A small network was shown many inputs. Here are its activations along a few directions, one row for each input.
Each table varies a few parts of the input and shows all the possible inputs, shuffled.
A made-up example of a description, with smaller parts first: one of 5 places around a ring, together with either a single point or one of 9 places along a line or (one of 2 separate values, together with one of 6 places along a line).
Shared parts are said once, and a part with two or three values counts as separate values.

Other details of the inputs vary at random and push rows far along two fixed directions, the same in every table; ignore that.

Rows:
x1: [-14  -3  12 -15 -23 -36  -8 -22  -3  24   4   5  17  12   5  -7]
x2: [ -6  24  -8   3  14  42  -1   6  48   2  -5 -21  23 -26 -21  31]
x3: [-2 -9  6 -7 -3 -9 -2  8  6  9  5  4  5 -5 -2  9]
x4: [ -5   0 -11   5   7   8  10  -1  24   4  -2  -4  15 -18 -10  11]
x5: [ 11  -6  -4   7   4  -1   1   5 -24 -16  -2   3 -17   7  12 -13]
x6: [  0  28 -16   9  19  54   3  15  49  -3 -14 -24  14 -31 -28  36]
x7: [-14   3   4  -8 -17 -17  -4 -14  13  21  -3  -2  16   2  -4   2]
x8: [-11   1   2  -6 -15 -16  -2 -12  11  16   0   0  12   4  -3  -4]
x9: [ 10   1  10   0  -3 -12 -11  -4 -27 -10   9   0 -12  17  15 -21]
x10: [-11   2  -2  -1  -1   7  17 -12  11  13  -5   5  13  -3 -10  12]
x11: [-15  -3   7  -6 -20 -28 -10 -24   2  15   3  -1  14  13   1 -10]
x12: [ -9   1  -2   2  -1   0   2 -16  14   4   2  -5  20  -3   0   2]
x13: [ -4 -10  12 -12 -11 -28  -6  -5  -3  15   7   7   9   5   6  -3]
x14: [-4 11 13 -6 -2  1 -4 -6 14 12  4 -7 18 -4  0 13]
x15: [-13   3   1  -6  -9   1   7 -11  14  23  -6   7  16   4 -16  14]
x16: [ 10   4  -5   1   5  14  -5  22   0 -17   0  -3 -22  -5  -4  -2]
x17: [ 15 -14  -6   6  11  -4   2  16 -31 -22   1  10 -30   2  11 -14]
x18: [ 10 -12  -1   3   7  -9   1   9 -21 -17   8   4 -16   0  11 -14]
x19: [  9  11   3   7   4  16   4   1 -25 -14  -7   4 -24  19   2  -7]
x20: [  5   4  -3   7   6  18  13   1 -16 -12  -8   7 -16  10   3  -2]
x21: [ 19  -6  -5   6  21  16   6  28 -11 -23   1   2 -27 -13   6   1]
x22: [ 16   0 -12   8  24  26   7  29   3 -23  -1  -4 -21 -19  -3   7]
x23: [  8 -17  -3   3  -5 -20  -4   7 -28  -7   3  10 -19  15   7 -23]
x24: [ 14   8   4   2   7   9  -7   9 -14 -12   4  -6 -16   5   8  -7]
x25: [-13   4   6  -3 -10  -5  12 -27  -2  16  -4   6  18  12   3   3]
x26: [  7 -10   5   1  -5 -23  -1  -7 -37  -6   4  11 -13  17  23 -22]
x27: [ 10  12   1   7   4  19   4   2 -25 -15  -7   3 -25  17   1  -6]
x28: [ -2   9   0  -6  -1   8  -2   8  21   6  -1  -7   3 -10  -8  11]
x29: [ -9  -6  -5   2   0  -7   5 -11  13   5   3  -2  16  -9  -4   2]
x30: [-14 -15  15 -14 -23 -49 -10 -24  -7  23  12   8  23  16   9 -14]
x31: [-13   1 -10   0   1  11   0  -1  39  11  -4  -9  24 -17 -22  18]
x32: [  8  -5  -6   3   0  10   6  11 -19  -5  -6  13 -23  12  -7  -3]
x33: [-17  -9   3  -5 -14 -24  -8 -21  15  19   2  -3  28   5  -8   0]
x34: [ 10 -13  -2   4   4 -15   4   7 -32 -12   2  11 -22   6  14 -17]
x35: [-11  -3  -6   5   3   0   3 -11  21   4  -1  -8  20 -12  -9   8]
x36: [ 19   7 -10  15  15  24  -6  19 -21 -33  -1  -5 -34   6   3 -14]
x37: [ 15   3   2   4   4   2  -9   8 -29 -17   1   2 -24  12  10 -14]
x38: [ 2 -1  5 -1  7  6  4  5  5 -2  4 -1  5 -8  7 10]
x39: [  7   3  -6   1   6  16  -5  21   0 -16  -3  -2 -20  -5  -4  -1]
x40: [ -8   1  -2   5   0   1  -2 -16  11   0   0  -7  17  -2   0   2]
x41: [ -8  13   1  -1  -4   2  -2 -16  18  13   0 -10  22  -1  -5   6]
x42: [ 10  -5   7  -4  -2  -4  -4  18 -16  -8   3   5 -24   4   8  -5]
x43: [ -3  -7   5  -8  -5 -16  -5   0   4  11   5   2   8   1   0   0]
x44: [ 14  -4  -7   9  15  17   0  17 -15 -27   1   0 -21  -2   9  -7]
x45: [ 10   2 -18  11  28  40   8  31  17 -26  -5  -7 -14 -28 -12  16]
x46: [-19   8   5 -12 -17 -15  -2 -17  25  30  -3  -3  27  -4  -7  11]
x47: [-18 -16  17 -16 -30 -60  -7 -32 -14  35   8  13  26  22  12 -16]
x48: [-11  21  -9   2   5  44  12   8  41  10 -17  -6   6 -18 -28  29]
x49: [-12  -5   0  -3  -6 -16   6 -16  13  17   0  -1  24  -8  -2   6]
x50: [  9  -5 -11   5  14  20  -3  29   4 -19  -3  -1 -17 -11  -9   4]
x51: [ -7   0  13  -9  -6 -13   2 -17  12  17   6  -1  26  -4   9   7]
x52: [ -6  -1  -7   0   0   4   0   6  20   9  -6  -5  11 -11 -15  12]
x53: [ 20   1  -1   1   9  15  -4  32 -14 -22  -1   2 -38  -2   4  -5]
x54: [ 19   7   6   3  10  12  -6  16 -19 -16   3  -2 -24   4  11  -7]
x55: [ -3  20 -10  10  12  35  -4   1  33  -6  -6 -20  12 -15 -18  19]
x56: [ 15  -5  -5   7  11   7  -1  13 -25 -22  -1   5 -23   3  12 -10]
x57: [-3 -5 -4 -3  0 -2 -4  7  8  4 -3  2  4 -6 -8  6]
x58: [  9   2   8   1  -7 -17  -9  -5 -35  -4   3   5 -15  20  17 -20]
x59: [  9 -14  10  -1  -6 -28  -6  -9 -41 -12  12   9 -13  21  27 -29]
x60: [ -5  10 -12   7  11  27   9   1  34   0  -6 -11  19 -21 -12  19]
x61: [ -6  -7   3  -2  -9 -15  12 -18 -19  10   1  13   1  14   5  -6]
x62: [ -9  -3  14 -10 -11 -28  -2 -24  -2  17  10   1  24   8  15  -5]
x63: [ -7   7  -7   0  -3   9  -3   1  22   2  -3  -6   5  -8 -13   5]
x64: [ -9 -13  14 -10  -8 -30   4 -14  -1  17  11   7  18  -1  10   2]
x65: [ -5   4   2  -2 -10   4   5  -5  -9   8  -7   8 -11  12  -4  -3]
Each input here is: one of 5 places around a ring, together with either one of 2 separate values or one of 11 places along a line.
Q: Changing only the place on the ring of 5 turns x21 into x54. The same change can be made to x49. Which row results?
A: x6
Q: Changing only the place on the ring of 5 turns x24 into x62. The same change can be made to x9. Which row results?
A: x59
Q: Start at x46 and move only the place on the ring of 5, one step at a time. The first step leads to x58. Which rows follow, in order?
A: x26, x34, x47
Q: Start at x42 and move only the place on the line of 11, one step at a time. The first step leads to x53. Which rows follow, in order?
A: x28, x16, x39, x1, x46, x7, x8, x63, x11
Q: Start at x65 and move only the place on the ring of 5, one step at a time. The first step leads to x27. Which rows follow, in order?
A: x25, x61, x32
Q: Which other rows does x27 become when the choice among 2 separate values takes its other values? List them by row number.
A: x19
Q: Start at x33 and move only the place on the line of 11, one step at a time. The first step leads to x31. Which rows follow, in order?
A: x23, x52, x47, x57, x50, x30, x43, x13, x3

Rows:
x66: [-11 -16   7 -10 -21 -40  -3 -16 -18  17   1  14   5  18   8 -16]
x67: [ -4   8  -5   2   4  19  11  -1  23   4  -5  -5   9 -13  -8  15]
x68: [ -8   0 -11   0   1  14   5   9  25   7 -12   0   7 -14 -16  17]
x69: [-3  8  3  2  3 12  0 -9  9  3 -2 -5 13  0 -3 11]
x70: [ -4   0  -7  -3   5  12  11  12  22  12  -6   1   6 -17 -19  21]
x71: [ -4   7  16  -6 -18 -30  -9 -28 -21  12   6   0   9  21  21 -18]
x72: [ -7   6   1  -2  -5   5  -2  -1  15   6  -2  -4   5  -2 -11   7]
x73: [ -5   8  -5   1   5  18  11   0  24   3  -5  -6   9 -13 -10  14]
x74: [ -5  10  -2  -3   3  18   3   3  23   4  -3  -5   8 -12 -11  15]
x75: [ -6  -2  -2  -3  -7  -7  -3  -5   7  10   1   1   6   3 -10  -1]
x76: [ 28 -41   6  -1   7 -50 -17  28 -59 -33  23  13 -41   9  37 -44]
x77: [ -8 -11   9  -8 -21 -36  -7 -19 -18  16   6  10   6  21   7 -18]
x78: [-3  8  3  2  4 11  0 -9  8  3 -2 -5 13  1 -5 10]
x79: [ 25   5 -14  12  24  45   3  42 -14 -39  -6   1 -48  -8  -2   0]
x80: [ -4   1  17  -7 -16 -28  -8 -26 -22  12   8   3  12  25  18 -16]
x81: [  2 -15  -5  -3  15  -5  -7  22  35  -3  11 -11  18 -38  -1  15]
x82: [-7  6  2 -2 -5  6 -2 -1 14  7 -2 -3  5 -2 -8  8]
x83: [ 28   6  -6  14  20  29  -5  28 -33 -37  -2  -2 -44   9   8 -14]
x84: [ -7   1  -2   2  -2   1   6 -11   5   3  -2   0  11  -1  -1   4]
x85: [ -5   5  -2   4  -1   2   4 -13   4   5  -2  -2  12   1  -1   1]
x86: [ 26  -9 -14  11  20  26   9  46 -26 -31  -8  12 -51  -5  -3  -2]
x87: [ -9  -8   6  -5 -12 -26   2 -25 -15  10   3   5  10  15   9 -12]
x88: [ -2  16   7  -2  -5  -3  -6 -15   1   6   1  -9   9   4   6  -3]
x89: [ -5   7  -4   5   3   8   5 -10  10   4  -2  -5  12  -3  -7   4]
Q: Changing only one part turns x79 into x74. The same change can be made to x71. Which row results?
A: x88
Q: What do these inputs look like to the network?
A: one of 2 separate values, together with either a single point or one of 11 places along a line
Q: Which other rows does x81 become when the choice among 2 separate values takes its other values? List them by row number.
A: x76
